Look-ups in named tables: a row name and a column name give one cell, copied from the table.

bime.csv
,supa,rinez,kekol,dap,tak,nulad,dofog,tis
fevuna,223,113,106,65,87,121,62,150
matuz,152,142,149,68,133,116,98,141
mag,191,116,106,90,92,123,87,139
mimogo,142,175,101,105,73,156,169,143
ratonin,132,171,155,66,132,126,129,143
saza,184,116,114,87,101,121,85,138
sut,208,115,89,92,71,131,88,142
pobar,129,210,165,44,127,138,152,156
vuk,137,186,106,99,74,157,175,145
dom,189,149,67,111,39,158,144,146
fet,131,123,117,120,116,125,122,124

tis of pobar: 156
nulad of sut: 131
nulad of matuz: 116
dap of sut: 92
kekol of pobar: 165
nulad of fet: 125
tis of sut: 142
rinez of mimogo: 175
nulad of pobar: 138
supa of saza: 184
supa of fet: 131
nulad of saza: 121
dofog of ratonin: 129
dofog of pobar: 152
tak of fet: 116
tis of fet: 124

podit =
|  | bitofik | tutof | laf | meropa | zapado | ziv |
|---|---|---|---|---|---|---|
| mufogok | 126 | 88 | 146 | 92 | 102 | 46 |
| memale | 130 | 93 | 115 | 149 | 128 | 192 |
| luve | 164 | 225 | 122 | 93 | 91 | 153 |
| pegufi | 132 | 102 | 118 | 163 | 91 | 37 |

bitofik of memale = 130
laf of memale = 115
bitofik of mufogok = 126
tutof of memale = 93
meropa of luve = 93
ziv of memale = 192
zapado of mufogok = 102
meropa of mufogok = 92
ziv of mufogok = 46
laf of mufogok = 146
zapado of luve = 91
laf of pegufi = 118
tutof of mufogok = 88
ziv of luve = 153
ziv of pegufi = 37
tutof of pegufi = 102
zapado of pegufi = 91

Table zul
         rig  bap  gofu  bezovod
zera     8.4  3.5   5.6      4.8
napafez  5.7  6.3   7.5      2.2
les      9.5  2.8   5.3      5.9
simini   7.3  4.7   6.4      3.7
mepimid  8.0  4.1   5.9      4.3

What is the bezovod of mepimid in zul?
4.3
What is the bap of napafez in zul?
6.3
What is the bap of les in zul?
2.8
What is the bap of mepimid in zul?
4.1
What is the bezovod of zera in zul?
4.8
What is the bezovod of les in zul?
5.9
What is the rig of mepimid in zul?
8.0
What is the gofu of napafez in zul?
7.5
What is the bezovod of napafez in zul?
2.2
What is the gofu of simini in zul?
6.4
What is the gofu of les in zul?
5.3
What is the rig of les in zul?
9.5
What is the rig of simini in zul?
7.3
What is the bap of simini in zul?
4.7

dile:
|  | nak | lup | kav |
|---|---|---|---|
| dakivir | -142 | 552 | -132 |
| zepenof | -372 | 130 | 433 |
| gida | -188 | -158 | 647 |
| nuzo | -259 | -734 | 978 |
| gaf | -541 | -436 | 913 |
| beramuz | 996 | 730 | -547 |
| lozu | 959 | 373 | -171 |
| tuk | 605 | 214 | 10 |
| nulebi | 639 | 761 | -404 |
| tet | -592 | -229 | 639 |

What is the lup of gida in dile?
-158
What is the nak of dakivir in dile?
-142
What is the nak of gaf in dile?
-541
What is the kav of zepenof in dile?
433
What is the lup of lozu in dile?
373
What is the lup of tuk in dile?
214
What is the nak of beramuz in dile?
996
What is the kav of beramuz in dile?
-547
What is the kav of dakivir in dile?
-132
What is the kav of tet in dile?
639
What is the nak of lozu in dile?
959
What is the lup of gaf in dile?
-436
What is the kav of gaf in dile?
913
What is the kav of lozu in dile?
-171
What is the nak of nulebi in dile?
639
What is the nak of tuk in dile?
605
What is the kav of nuzo in dile?
978
Row with the largest nak: beramuz

Table retag
         gek  muzo  lozisus  feb  badolu  govupi  tosor  kavod
pugo     234   143       94  192     169     207    134    127
kulov     32   103      170   65      91      54    128    141
dezesez   21   115      156   79      96      48    117    138

What is the gek of pugo in retag? 234
What is the tosor of pugo in retag? 134
What is the kavod of dezesez in retag? 138
What is the lozisus of dezesez in retag? 156
What is the govupi of pugo in retag? 207
What is the badolu of kulov in retag? 91
What is the tosor of dezesez in retag? 117
What is the feb of pugo in retag? 192
What is the kavod of pugo in retag? 127
What is the muzo of dezesez in retag? 115
What is the govupi of dezesez in retag? 48
What is the lozisus of kulov in retag? 170
What is the badolu of dezesez in retag? 96
What is the muzo of kulov in retag? 103
What is the kavod of kulov in retag? 141
What is the feb of kulov in retag? 65
What is the gek of kulov in retag? 32
What is the lozisus of pugo in retag? 94
What is the tosor of kulov in retag? 128
What is the feb of dezesez in retag? 79
Which row has the largest muzo? pugo

